Each row below is a small network's average activation on inputs in which a field has the value named, seen along a few directions.
Values that are neighbours, or in one group, have similar rows; names and order tell nothing.
In the rows, 500 means zero.
Strong random noise was added to every row along 2 fixed directions; ignore it. To show where, here is one row again and again, with new noise each time:
[679, 326, 352, 676, 592, 503, 354, 521, 247, 304, 838, 180]
[546, 412, 441, 599, 510, 326, 612, 390, 620, 575, 539, 557]
[578, 304, 382, 629, 531, 529, 422, 449, 334, 439, 646, 344]
[652, 452, 417, 646, 574, 268, 566, 460, 568, 448, 733, 410]


Values of NODA:
gat: [492, 462, 510, 506, 565, 464, 474, 388, 675, 487, 237, 632]
mero: [486, 572, 685, 471, 569, 684, 520, 574, 488, 277, 383, 518]
kip: [461, 352, 531, 460, 561, 590, 365, 354, 514, 513, 175, 579]
komo: [440, 581, 550, 512, 351, 564, 590, 539, 480, 624, 410, 745]
loz: [318, 109, 348, 478, 434, 955, 286, 304,  15, 580, 424, 342]
mura: [557, 688, 564, 441, 350, 535, 541, 648, 503, 555, 602, 519]
das: [664, 439, 482, 668, 482, 686, 113, 563, 218, 417, 709, 370]
lodu: [587, 665, 515, 486, 496, 473, 659, 731, 507, 562, 617, 463]
mudi: [464, 291, 514, 538, 474, 464, 531, 364, 490, 571, 472, 530]
gilu: [352, 225, 445, 539, 407, 665, 533, 316, 470, 722, 375, 529]
mif: [367, 447, 639, 473, 356, 577, 390, 309, 644, 725, 225, 828]
vute: [400, 744, 603, 484, 487, 441, 707, 504, 777, 509, 111, 735]
nefu: [577, 410, 495, 579, 470, 623, 112, 537, 207, 479, 761, 253]
ruba: [445, 602, 331, 452, 645, 417, 674, 614, 477, 446, 605, 358]
rikoz: [550, 717, 568, 481, 493, 367, 626, 731, 543, 346, 901, 464]
ganof: [444, 589, 521, 463, 351, 754, 451, 567, 245, 395, 487, 459]
kun: [536, 665, 561, 375, 596, 320, 633, 626, 578, 382, 294, 639]
veli: [336, 437, 430, 381, 487, 694, 481, 452, 324, 514, 455, 249]
lofus: [439, 414, 394, 502, 447, 416, 497, 424, 529, 663, 598, 392]
vas: [287, 272, 526, 258, 463, 934, 390, 466, 314, 452, 114, 564]
fenim: [277, 503, 455, 385, 456, 561, 689, 505, 544, 600, 315, 443]
giva: [730, 755, 487, 469, 758, 452, 354, 746, 250, 100, 886, 218]
fol: [373, 344, 537, 391, 490, 492, 372, 412, 731, 667,  57, 713]
zofal: [573, 550, 576, 552, 383, 429, 452, 416, 708, 686, 532, 764]
NODA is arranged as 6 separate groups.
Which other values are in the same group as vute? Give them in the order they are listed. -> mero, kun, vas, giva
Which other values are in the same group as veli? Give them in the order they are listed. -> ruba, fenim
Which other values are in the same group as lofus? Give them in the order they are listed. -> loz, mudi, gilu
Which other values are in the same group as zofal? Give them in the order they are listed. -> das, mif, nefu
Which other values are in the same group as komo? Give them in the order they are listed. -> mura, lodu, rikoz, ganof
